A small network was shown many inputs. Here are its activations along a few directions, one row for each input.
Each table varies a few parts of the input and shows all the possible inputs, shuffled.
A made-up example of a description, with smaller parts first: line(6) and (point or ring(9) or (values(3) and ring(5))).
Shared parts are said once, and a part with two or three values counts as separate values.

Other details of the inputs vary at random and push rows far along two fixed directions, the same in every table; ignore that.

Table:
r1: [ 16   5   1  -2   4   0 -14   4  -3  -6 -10  -6 -15   1]
r2: [ 15   5  -4   1   5   0 -14   4  -6  -4  -9  -5 -15   2]
r3: [-7 11 -4 -2  4  6  3  1  5 -6 -3 -1  8 -4]
r4: [ 4  5 -6  3  7  1  0 -3 -1  3  0 -1  2  0]
r5: [ 2  2 -4  3  1  2 -4  3 -3  0  1  3  0 -3]
r6: [ 3 -1 -1 -3 -4  9 -6 -7 -7 -5  1 -1  5 12]
r7: [ 3  3 -3  6 -2  2 -3  4  1  0  3 -5 -2 -3]
r8: [-7 11 -4 -2  3  4  3  2  6 -6 -5  0  7 -5]
r9: [ 15   6  -3   0   2  -2 -14   5  -3  -4 -12  -5 -17   2]
r10: [ 11  -8   4   2  -1  -7  -4  -1   3   9   1   4 -11   0]
r11: [ 15   5  -6   2   5   0 -14   4  -8  -3  -8  -5 -13   2]
r12: [ -7   7  -6  -4  -1  12   1  -9  -5 -10  -2  -4  15  11]
r13: [-10 -50  17   3 -13 -19  24 -24   1  35  24   4  14  16]
r14: [ 26   1   1   3   8  -5  -9  -5   3   9  -3  -3 -18   5]
r15: [ 3  2  1  0  0  3 -4  3  2 -3  0  3 -2 -3]
r16: [-18   9   1  -5  -1   4   9   5   2 -10   1   4   9  -6]
r17: [ 19  11  -5   3  10   4 -11  -2   0  -1  -4  -5 -10   3]
r18: [-19   9  -6  -2   1   4   9   5  -4  -7   3   5  12  -6]
r19: [ 3  2  3  0  0  2 -4  3  3 -3 -1  2 -3 -4]
r20: [ 26 -36  13  -1   0 -15  -5 -23 -10  25   6  -4 -15  24]
r21: [-11 -27  12  -2  -3 -19  21  -9   4  23  13  12   2   1]
r22: [-18   8  -1  -5   0   4   9   5   0  -9   2   5  10  -6]
r23: [-19   9  -3  -3   0   4   9   5  -2  -8   2   5  10  -6]
r24: [-9 -4  1  3 -6 -1  7  3  5  2  6 -1  6 -6]
r25: [ 2  2 -2  2  1  2 -4  3 -1 -1  0  3 -2 -3]
r26: [ 3  2  2  0 -1  1 -4  4  3 -2 -2  3 -3 -4]
r27: [-8 -4  3  3 -6 -1  7  3  6  2  5 -1  6 -6]
r28: [-6 11 -2 -2  4  6  3  1  6 -7 -4 -1  8 -5]
r29: [-9 -3  2  3 -7 -3  7  4  7  2  4 -1  5 -6]
r30: [-10  -3   0   4  -8  -3   7   4   6   3   3   0   4  -6]
r31: [-11  -3  -3   6  -5  -1   7   3   1   5   7  -1   9  -5]
r32: [-18   9   0  -5  -1   2   9   6   2  -9   0   5   9  -6]
r33: [ 23  -6   4   0   4  -8 -13   0  -2   5  -8  -4 -21   5]
r34: [ 16   5  -2  -1   4   0 -14   4  -4  -5 -10  -6 -15   2]
r35: [-19   6  -2  -7  -5  10   6  -5  -8 -12   3   1  17   8]
Description of these inputs: values(5) and (point or line(6)).
Q: The inputs of r9 and r10 match in every part but the values(5) part. If r1 is changed in the same way as r9 into r10, which row does it become?
A: r19
Q: Change only the values(5) part in r23. List by row number the other rows that result.
A: r2, r7, r17, r25
Q: Which other rows agree with r18 in the values(5) part? List them by row number.
A: r16, r21, r22, r23, r32, r35

Table:
r36: [ 23  -3   8   9   1  -3  -7   2   2   9  11 -15 -14   1]
r37: [  7   3   3  -6  12   0  -5   0   5   0 -13  -1  -1  -6]
r38: [-10 -14  10   4   1  -3  19  -4   8  11  23   8  14  -7]
r39: [  3   8  -8  11   3   3  -2   7 -10   0  14  -5  -8  -2]
r40: [ 21  -7  -1  -3  16  -7  -7  -8  -2   8  -7   3 -16  -1]
r41: [ 24   2   0   7   7  -9  -3  -2   3  13   0  -7 -12   7]
r42: [ 16  17   3  -8   5   4 -14   8  -7 -19  -7   6 -21  -1]
r43: [-40   8  -3 -10 -12  -3  15  14  -4 -19  -3   7  14 -11]
r44: [ 45  33 -12   7  22  10 -27   0  -6  -5  -5   0 -30  10]
r45: [ 21  -5  16  -6   6  -8  -8   3  -2   0   0   8 -21   4]
r46: [-36  14   3 -10 -12   2   9  19   2 -23 -10   0  15 -11]
r47: [  1  27 -11  -3   8   9 -17  15  -1 -21 -26 -17  -2  -9]
r48: [  1  -3   4 -18  -7  14 -11 -17 -24 -19  -2  -6   4  37]
r49: [  0  28 -19  -3   9   8 -15  12  -9 -22 -23 -13  -6  -9]
r50: [  5  29 -11  -6  16  14 -15  11  -2 -24 -22  -4   0  -9]
r51: [ 14  -7  -7   3  14 -13  -9  -1 -12  12  -8  -3 -20   2]
r52: [ -2 -13  -2   7 -10  -4  -4   8   0   7  -1  -2   5  -4]
r53: [ 43  23  -5  13   3  11 -29   8   2 -14  -2 -25 -36   3]
r54: [-3 -9 -4  5 -2  1 -4  2 -4  8  5 15  3 -4]
r55: [ 21 -19  -2  -3 -10  13 -22 -25 -21   0   3 -12   4  38]
r56: [-24 -27   9  -4 -13   9  21 -32 -16   6  25  -6  36  28]
r57: [ 16   8  -9   7 -11  10 -23  11   6  -8 -14 -14 -15  -3]
r58: [-34  -1 -10 -18  -3  20   7 -18 -20 -18 -11  -7  38  21]
r59: [-39   7   2  -9 -11  -2  15  18  -1 -19  -5   6  17 -10]
r60: [ 24   9   0   3  -1  11 -24   8   4  -6  -9  -2  -8  -4]
r61: [-12 -60  36  -7 -10 -34  33 -21  16  41  19  22  -5   3]
r62: [ -7 -38   7   7   1 -29  29 -17   2  47  21  13   2   7]
r63: [-10 -22   6   3  -8  -5   9  -1   7  14   7  14  17  -7]
r64: [-34  18 -14   0  -6   2  21   4   4  -6  -2   2  26 -11]
r65: [-31  18 -12   2  -8  12  14  13  -2 -17   9  -6  20 -15]
r66: [  8  -1  -1   4  -9   9 -11   2  12  -5  -6   2  -3  -7]
r67: [ 29 -32  16  13   3 -20   5  -9   0  33  24  -7 -18   7]
r68: [ 7 10 -3  5  9 10 -2  3 -5  0 17  5 -6 -4]
r69: [-18  -3  -5  -1   4  -8   9   5   0  -1 -12  -3  12  -8]
r70: [ 24  -2   8   6   2   3  -6  -6  12   5  13  -5 -18   0]
r71: [-30  20 -10  -5   0   7  21  -1   8  -8   1  12  28 -12]
r72: [ 21   2   0   7   0  -8  -4  -7  12  12  -3 -10 -17   6]
r73: [ 13 -49  19  -1   7 -28  14 -24  15  39   5   8 -13   3]
r74: [-35  16 -15  -7  11   9   9   8  -4 -15 -11  12  20 -15]
r75: [ 16   8 -14  11  -1   5 -24  12 -13  -2  -6  -3 -16   0]
r76: [ -3 -31   1   7 -13 -16   7  -3  -1  23   8   5   3  -2]
r77: [-34   3  -6   3 -18   8   6  17   6 -10  -7  -1  29 -15]
r78: [ 26  -1  12   6   7   2  -7  -2   7   7  14  -5 -12   0]
r79: [ 23  -3   2  -3   2  11  -8 -34 -17   5   3 -11   4  43]
r80: [-22  -7   3   2  -5 -11  23  -2  14  13   5   1  22  -3]
r81: [ 46  31  -5   6  12  10 -27  -3  12 -10 -11  -9 -31   7]
r82: [ 23  26  -1   1  11   8 -13   0  10  -5  -7  -3  -7   2]
r83: [  6 -53  13   4  -8 -23  15 -18   6  41  20  19   1   1]
r84: [-36   9  10 -14  -7   5  14  13   8 -20  -4  13  20 -12]
r85: [-38  13   0  -8 -16   3  11  16   6 -25 -11   0  10 -12]
r86: [-20   2   5  -9   1  -3   8   6  -7  -8   3  21   0  -5]
r87: [-27  21  -9  -2  -2  18  13   9   3 -18  11   4  22 -17]
r88: [ 4  3  3  1  8 -3 11 -6 10 10  4  8  8  1]
r89: [ 17 -10   0   1   5 -10  -8  -4   5   9 -14 -13 -21  -1]
r90: [ -4   4   0  -2  -1  -8  -5  10 -15  -7  -2   5 -17   1]
Q: Describe the family of inputs behind these rows.
A: values(5) and (point or (values(2) and line(5)))
Q: The inputs of r78 and r82 match in every part but the values(5) part. If r70 is changed in the same way as r78 into r82, which row does it become?
A: r81
Q: The inputs of r68 and r74 match in every part but the values(5) part. If r39 is changed in the same way as r68 into r74, which row does it become?
A: r51
Q: Change only the values(2) part in r71. List by row number the other rows that result.
A: r64
Q: Change only the values(5) part in r42. List by row number the other rows that result.
A: r40, r71, r83, r87
Q: Change only the values(5) part in r76. List by row number the other rows that result.
A: r43, r49, r64, r65

Table:
r91: [-3  0  1 -1  1  4  5 -7  1  0  5  0  8  4]
r92: [-7 -3  1 -3 -1 -3  4  1 -4  0  1  5  1 -1]
r93: [ 41  -3   5   2  10  -7 -23  -2 -10   6  -3  -6 -35  12]
r94: [-4 -2 -4  3 -2  1  3 -2  0  3  3 -2  7  1]
r95: [19 -8  1  6  3 -4 -4 -8 -1 13  6 -5 -9  7]
r96: [-5 -4  2  2 -6 -1  1  4  4  0  3  0  2 -4]
r97: [-6 -4  2 -5 -3  1  3 -5 -2 -2 -1  1  5  5]
r98: [-5 -1  0 -2  3 -4  5  1  4  3 -3  5  1 -5]
r99: [-4  2  0  1  3  0  6 -2  0  2  7  3  4 -1]
r100: [-4  0  1 -1  4 -3  5  1  5  3 -2  4  3 -6]
r101: [ 42 -15   9   6  10 -13 -12 -11  -5  21   9  -1 -31  13]
r102: [-6 -5 -3  2 -3  0  1 -1 -1  2  0 -1  5  1]
r103: [-6 -3  2 -4  2 -5  5  3  3  1 -6  3  0 -5]
r104: [-7 -6  4  0 -7 -3  2  5  2 -1 -1 -1  0 -3]
r105: [-4 -2  2  4 -5  0  4  3  5  2  5  0  3 -4]
r106: [-4 -2  2 -3 -1  2  3 -5 -1 -1  2  1  7  4]
r107: [-3  3  0  1  5 -2  7 -1  7  5  1  3  3 -5]
r108: [-5 -4  2 -4 -1  2  3 -5 -1 -1  0  2  6  5]
r109: [-7 -5  3 -6 -3  0  2 -4 -3 -2 -3  1  4  6]
r110: [-6 -5 -2  0 -4 -1  2 -1 -3  2 -2 -2  5  0]
r111: [-4  2  0  0  4 -3  6  0  6  4  0  4  3 -5]
r112: [-3 -1  1 -2  0  2  5 -6  0  0  3  1  7  5]
r113: [-4 -3  2  3 -6  0  2  3  4  1  4  0  3 -5]
r114: [-5 -1  0 -1  1 -1  4  0 -2  1  4  5  3 -1]
r115: [-7 -6 -1  0 -4 -2  1  0 -3  1 -3 -2  4  1]
r116: [-4 -4 -3  2 -2  0  2 -2 -1  3  1 -1  7  0]
r117: [ 20  21  -6  -1   9   6 -19   8  -2 -14 -15  -6 -18  -2]
r118: [-3 -1  2  5 -4  1  4  2  6  2  7 -1  4 -4]
r119: [  4  51 -19  -2   6  28 -26  21 -10 -42 -19  -8  -6  -6]
r120: [ -9   9  -3   0  -8   6  -2  10   1 -12  -4  -2   4  -7]
Q: Describe the family of inputs behind these rows.
A: values(5) and line(6)
Q: The inputs of r102 and r108 match in every part but the values(5) part. If r95 is changed in the same way as r102 into r108, which row does it become?
A: r91
Q: Change only the line(6) part in r114. List by row number the other rows that result.
A: r92, r93, r99, r101, r119
Q: Change only the values(5) part in r94. List by row number the other rows that result.
A: r101, r105, r111, r112
